Small tables with named rows and columns. After each table, cells are looked up by row and column.

Zab:
|  | Doputu | Vetoko | Zezo | Dudi | Fimi | Genizab |
|---|---|---|---|---|---|---|
| Teged | 27 | 124 | 139 | 202 | 128 | 200 |
| Parifif | 26 | 167 | 137 | 82 | 156 | 50 |
| Sapo | 27 | 192 | 74 | 162 | 50 | 203 |

Zezo of Sapo is 74
Vetoko of Sapo is 192
Dudi of Parifif is 82
Dudi of Teged is 202
Fimi of Sapo is 50
Doputu of Parifif is 26
Dudi of Sapo is 162
Fimi of Parifif is 156
Vetoko of Teged is 124
Genizab of Sapo is 203
Doputu of Sapo is 27
Genizab of Teged is 200

Table Safa
cols = Zot, Moru, Pilis
Vir: [-0.8, -0.6, -1.6]
Zaz: [1.2, 5.7, 2.9]
Mog: [4.5, -2.4, -2.8]
Fepe: [-0.9, 0.0, -0.9]
Vog: [-1.3, 0.2, -1.8]
Kup: [-3.5, 1.1, -2.3]
Zap: [0.4, -2.8, 1.1]
Tusaz: [2.1, -6.4, 0.2]
Rekovif: [-1.0, 2.7, 0.0]
Zega: [-2.7, -5.3, -0.8]
Dogo: [-8.9, -6.0, -0.3]

Kup, Moru: 1.1
Kup, Pilis: -2.3
Vog, Pilis: -1.8
Dogo, Zot: -8.9
Tusaz, Zot: 2.1
Fepe, Pilis: -0.9
Which row has the largest Moru? Zaz

Misag
|  | Zasip | Riti | Rivad | Dega | Nekavag | Perat | Mif | Bigade | Pip |
|---|---|---|---|---|---|---|---|---|---|
| Rami | 0.0 | 0.1 | 0.0 | 0.0 | 0.1 | -0.2 | 0.2 | 0.1 | 0.0 |
| Pib | -0.3 | -0.1 | 0.3 | 0.2 | -0.1 | 0.0 | -0.1 | 0.0 | 0.1 |
| Tida | 0.4 | 0.3 | -0.3 | -0.1 | 0.4 | -0.1 | -0.2 | 0.1 | 0.1 |
| Baf | 0.2 | 0.1 | 0.1 | 0.3 | -0.1 | 0.0 | 0.2 | 0.0 | 0.0 |
| Lofusu | 0.2 | 0.3 | 0.3 | 0.3 | 0.2 | 0.0 | 0.1 | 0.0 | 0.1 |
| Bukamav | -0.1 | -0.2 | 0.5 | 0.2 | 0.0 | 0.0 | 0.3 | 0.1 | 0.0 |
| Latuto | -0.1 | 0.4 | 0.2 | 0.0 | 0.0 | -0.1 | 0.3 | -0.3 | 0.3 |
| Zug | 0.3 | 0.0 | 0.7 | -0.2 | 0.1 | 0.1 | 0.3 | -0.1 | 0.5 |
| Bon | -0.2 | 0.5 | 0.1 | 0.3 | -0.1 | -0.2 | 0.0 | 0.0 | -0.3 |
| Bab | 0.4 | 0.0 | -0.5 | -0.3 | -0.3 | 0.3 | 0.3 | -0.2 | -0.2 |
| Lonibep | 0.0 | -0.8 | 0.1 | 0.1 | -0.3 | 0.4 | 0.2 | 0.2 | 0.1 |
| Riveke | -0.2 | -0.1 | -0.3 | 0.3 | -0.9 | 0.0 | 0.2 | -0.1 | -0.3 |
| Lozani | 0.3 | -0.3 | 0.3 | 0.6 | -0.4 | 0.4 | -0.4 | 0.3 | 0.1 |
| Zez | 0.6 | -0.5 | -0.4 | 0.0 | 0.1 | 0.7 | 0.5 | 0.2 | 0.0 |

What is the Mif of Bon in Misag?
0.0
What is the Dega of Bab in Misag?
-0.3
What is the Bigade of Rami in Misag?
0.1
What is the Perat of Pib in Misag?
0.0
What is the Bigade of Lonibep in Misag?
0.2
What is the Zasip of Tida in Misag?
0.4

Table Libage
	Tiz	Zupe	Fevopog
Lazo	4.36	5.72	5.81
Gibo	0.73	1.16	2.04
Vuz	7.92	1.63	1.72
Lusosa	1.47	2.42	2.14

Tiz of Lusosa is 1.47
Zupe of Vuz is 1.63
Fevopog of Vuz is 1.72
Zupe of Lusosa is 2.42
Tiz of Lazo is 4.36
Fevopog of Lusosa is 2.14
Zupe of Lazo is 5.72
Fevopog of Lazo is 5.81
Tiz of Gibo is 0.73
Fevopog of Gibo is 2.04
Tiz of Vuz is 7.92
Zupe of Gibo is 1.16

Mip
          Fovi   Gezan  Nimetut   Bitim    Tid    Vub  Sagelen  Nuravel  Musag  Nivov
Gotu     6.382   8.476    5.395   8.218  7.742  9.192    7.004    7.103  7.694  4.207
Rov      5.863   6.281    4.469   5.601  3.726  3.907    3.824    4.815  3.609  4.682
Vis      4.174   4.586    5.295   5.272  7.338  7.703    6.880    5.693  7.437  4.494
Matu     6.625   8.533    5.115   7.876  6.068  7.428    5.619    6.523  5.990  4.426
Zunufi   2.959   1.028    4.528   2.586  8.426  6.266    8.038    4.391  8.343  3.811
Pemazi  -0.364  -6.323    3.549  -3.256  7.704  2.088    7.898    1.278  7.604  3.698

What is the Sagelen of Pemazi in Mip?
7.898
What is the Fovi of Matu in Mip?
6.625
What is the Bitim of Matu in Mip?
7.876
What is the Fovi of Zunufi in Mip?
2.959
What is the Nimetut of Pemazi in Mip?
3.549
What is the Bitim of Vis in Mip?
5.272
What is the Musag of Rov in Mip?
3.609
What is the Nuravel of Pemazi in Mip?
1.278
What is the Fovi of Pemazi in Mip?
-0.364
What is the Nivov of Gotu in Mip?
4.207
What is the Bitim of Gotu in Mip?
8.218

Dos:
|  | Gon | Dinazu | Lav | Revodin | Ded | Nefofip | Runis | Bem | Fus | Beruku |
|---|---|---|---|---|---|---|---|---|---|---|
| Lepe | 50277 | -5454 | 21188 | -57180 | -21485 | 3490 | 3363 | 34804 | -43172 | 44283 |
| Pazut | 36255 | -6395 | -15401 | 22068 | 15987 | -29362 | -21883 | -31336 | 44549 | 37351 |
| Diziti | 9578 | -5649 | 60022 | -13172 | 30999 | 38325 | -20537 | 4277 | -17969 | 6290 |
| Rep | 58358 | -17437 | 2476 | -31251 | 10131 | -29474 | 21256 | 25269 | -8741 | 58838 |
| Dop | -4580 | -5127 | 18476 | -28270 | 435 | 7060 | 47039 | 49024 | -11326 | -7149 |

Diziti, Lav -> 60022
Lepe, Runis -> 3363
Lepe, Gon -> 50277
Rep, Beruku -> 58838
Pazut, Gon -> 36255
Pazut, Bem -> -31336
Rep, Dinazu -> -17437
Rep, Runis -> 21256
Diziti, Revodin -> -13172
Dop, Beruku -> -7149
Diziti, Bem -> 4277
Lepe, Lav -> 21188
Rep, Ded -> 10131
Rep, Lav -> 2476
Dop, Gon -> -4580
Pazut, Revodin -> 22068
Lepe, Revodin -> -57180

Doven
fields: Biz, Didakev, Tozipot, Zir, Vev
Pena: [114, 82, 106, 113, 156]
Fogoros: [117, 71, 106, 115, 150]
Tapevu: [144, 186, 148, 146, 148]
Nuf: [110, 52, 97, 108, 154]
Gumu: [138, 167, 140, 139, 151]
Vizato: [131, 146, 130, 131, 154]
Mub: [115, 67, 104, 114, 151]
Bisi: [137, 141, 133, 137, 145]
Meb: [111, 66, 101, 110, 156]
Dosol: [144, 187, 148, 146, 148]
Mugaguv: [117, 69, 105, 115, 150]
Ninodo: [146, 192, 151, 148, 147]

Nuf, Zir -> 108
Pena, Zir -> 113
Vizato, Vev -> 154
Ninodo, Didakev -> 192
Ninodo, Zir -> 148
Fogoros, Vev -> 150
Gumu, Biz -> 138
Fogoros, Biz -> 117
Bisi, Vev -> 145
Gumu, Didakev -> 167
Bisi, Biz -> 137
Ninodo, Vev -> 147
Bisi, Tozipot -> 133
Ninodo, Tozipot -> 151
Row with the largest Zir: Ninodo

Bon.tsv
	Gako	Dase	Mil	Dibiz	Minom	Fesaso	Kipa	Tem
Vev	206	195	166	175	223	54	95	161
Pino	159	247	136	186	135	52	114	203
Teku	104	133	110	200	68	158	252	177
Rap	81	246	129	129	72	68	60	164
Logi	74	56	115	75	85	197	150	68
Zatib	68	127	127	200	68	151	252	144
Benama	95	110	173	75	171	112	56	46
Vila	65	164	175	143	78	92	116	63
Vod	206	57	109	116	178	197	175	172
Mufela	163	247	139	187	142	52	114	203
Zav	148	96	175	104	223	100	58	47

Gako of Rap = 81
Tem of Vev = 161
Mil of Vev = 166
Dibiz of Mufela = 187
Dase of Vod = 57
Tem of Teku = 177
Kipa of Logi = 150
Fesaso of Vev = 54
Tem of Vod = 172
Gako of Benama = 95
Dase of Rap = 246
Minom of Zatib = 68
Minom of Teku = 68
Dibiz of Rap = 129
Dase of Pino = 247

Kirezu =
,Vofemom,Ninuliz
Rol,8.143,7.094
Veg,4.677,5.978
Dasika,4.302,5.383
Pesuv,6.075,6.768
Lazemop,4.036,4.682
Kasepan,2.433,6.558
Zel,4.470,8.105
Dinarik,3.085,5.967
Nen,4.531,4.265
Fizalov,8.864,5.973
Ler,9.739,3.380

Nen, Vofemom -> 4.531
Zel, Ninuliz -> 8.105
Dasika, Vofemom -> 4.302
Zel, Vofemom -> 4.470
Rol, Vofemom -> 8.143
Lazemop, Ninuliz -> 4.682
Fizalov, Vofemom -> 8.864
Fizalov, Ninuliz -> 5.973
Dasika, Ninuliz -> 5.383

Depud:
fields: Zaz, Gul
Rem: [0.28, 0.54]
Kup: [0.43, 0.75]
Maf: [0.74, 0.29]
Fal: [0.75, 0.73]
Kuvo: [0.55, 0.09]
Diror: [0.68, 0.86]
Neni: [0.61, 0.95]

What is the Gul of Fal in Depud? 0.73
What is the Zaz of Rem in Depud? 0.28
What is the Gul of Maf in Depud? 0.29
What is the Gul of Kup in Depud? 0.75
What is the Zaz of Neni in Depud? 0.61
What is the Gul of Neni in Depud? 0.95
What is the Gul of Kuvo in Depud? 0.09
What is the Gul of Diror in Depud? 0.86
What is the Zaz of Diror in Depud? 0.68
What is the Zaz of Maf in Depud? 0.74
What is the Zaz of Fal in Depud? 0.75
What is the Gul of Rem in Depud? 0.54
What is the Zaz of Kup in Depud? 0.43
Row with the largest Gul: Neni

